These are the activations of a small neural network, seen along a few directions. Each row is one input.
Each table varies a few parts of the input and shows all the possible inputs, shuffled.
Descriptions start from the smaller parts, as in this example, which fits no table here: one of 6 places along a line, together with either a single point or (one of 2 separate values, together with one of 5 places around a ring) or one of 11 places along a line.
Shared parts are said once, and a part with two or three values counts as separate values.

Rows:
r1: [ 2.59  4.51 -2.44  1.92 -1.43  0.73 -0.34 -2.82 -3.45  2.42 -0.48  0.82
  0.98]
r2: [ 3.18 -0.73 -3.95  3.27 -0.53 -1.45 -1.92 -1.98 -0.77  3.47  2.20 -0.35
  1.44]
r3: [-1.46  1.37 -2.04 -3.25 -1.53  1.20  1.86  5.27 -4.71 -1.15  0.53  3.30
 -0.84]
r4: [-3.89  3.61  4.45 -0.73  8.68  3.43  2.70 -1.54  4.61  1.63 -2.15  8.00
 -8.39]
r5: [ 2.77  3.56 -1.12  0.38 -2.22  0.97 -2.02 -4.63 -0.06 -0.62 -3.72 -2.94
  2.65]
r6: [-4.73 -0.69  2.46  5.22  8.84  0.78  1.75  0.93  8.48  0.27  0.91  5.91
 -6.71]
r7: [ 1.72 -1.52 -1.33 -0.05 -1.22  0.13  2.77 -0.42  0.59 -0.58  4.69 -1.87
  0.89]
r8: [-2.30 -2.55 -3.71 -1.66 -1.31 -1.82  0.90  6.31 -0.48  0.84  3.55  1.23
  0.23]
r9: [-6.05 -5.70  1.64 -2.76 -1.55 -4.25  2.07  3.70 -1.27 -2.48  4.03  0.23
 -0.49]
r10: [ 4.16 -1.11 -1.04  1.87 -0.53 -1.39 -4.86 -3.52  1.65 -0.18  0.14 -4.67
  3.25]
r11: [ 1.48  2.62  0.51 -2.00 -2.36  3.94  3.77 -1.50 -2.64 -1.97  0.96  1.08
  1.23]
r12: [ 4.16 -3.03  1.53  1.69 -0.19 -1.10 -6.13 -1.03  2.35  1.41 -3.86 -7.07
  4.81]
r13: [-5.93 -2.52  2.76 -4.32 -2.36 -0.50  2.79  2.68 -5.35 -3.41  0.58  2.18
 -2.03]
r14: [ 4.30  2.18  2.29  0.41 -2.30 -0.69 -3.34 -1.44  1.05  0.34 -7.37 -5.83
  2.98]
Describe the family of inputs behind these rows. -> one of 2 separate values, together with either a single point or one of 6 places along a line
Changing only the choice among 2 separate values turns r4 into r6. The same change can be made to r5. Which row results? -> r10
Which other rows does r3 become when the place on the line of 6 takes its other values? List them by row number. -> r1, r5, r11, r13, r14
Which other rows does r13 become when the choice among 2 separate values takes its other values? List them by row number. -> r9

Rows:
r15: [ 5.83  4.09 -3.76 -1.01 -3.90  1.31 -2.20 -0.33 -4.38  1.52 -1.49 -2.46
  4.14]
r16: [ 0.03 -3.62  3.14  0.25  2.82 -0.89 -1.85  0.67  4.91 -0.07 -0.57 -2.29
 -0.93]
r17: [ 1.39 -3.11  0.14  1.83  3.08 -0.61 -1.39  0.60  5.40  2.60  2.73 -1.58
 -1.15]
r18: [-2.66  2.15  2.65 -0.79  4.15  2.44  2.59  1.32  3.81 -1.60 -2.07  2.92
 -3.38]
r19: [-0.74  2.33 -0.62  2.14  4.14  2.69  3.02  1.37  3.46  0.23  0.96  4.47
 -3.77]
r20: [ 0.68 -0.95 -2.01  3.39  0.48 -3.45 -4.50  0.54  1.17  2.75 -0.60 -1.98
  1.25]
r21: [ 2.36 -0.55  1.31  0.53 -3.93 -0.21 -0.37 -4.22 -1.45 -2.38 -0.37 -5.20
  4.39]
r22: [-0.25 -2.56  0.61  1.38 -0.33 -3.22 -4.57  0.15  1.46  0.04 -3.84 -3.11
  0.71]
r23: [-2.51  2.70 -0.50  1.00  3.69  1.88  2.88 -2.50 -1.13  0.93  1.40  7.43
 -4.79]
r24: [ 3.90  0.27 -1.38  1.86 -4.03 -0.29  0.05 -3.98 -0.63  0.60  2.62 -4.13
  4.42]
r25: [-7.47 -6.53 -1.64 -6.51 -5.12 -3.23  5.85  9.21 -7.32 -3.66  7.54  3.81
  0.01]
r26: [-4.84  2.62  2.36 -1.53  3.95  1.95  2.04 -2.58 -0.88 -1.23 -2.03  6.37
 -4.10]
r27: [ 4.29  3.16 -0.29 -2.56 -5.01  1.66 -1.57 -0.26 -4.42  0.28 -4.28 -4.24
  3.20]
Describe the family of inputs behind these rows. -> either a single point or (one of 2 separate values, together with one of 6 places along a line)
Which other rows does r20 become when the place on the line of 6 takes its other values? List them by row number. -> r15, r17, r19, r23, r24
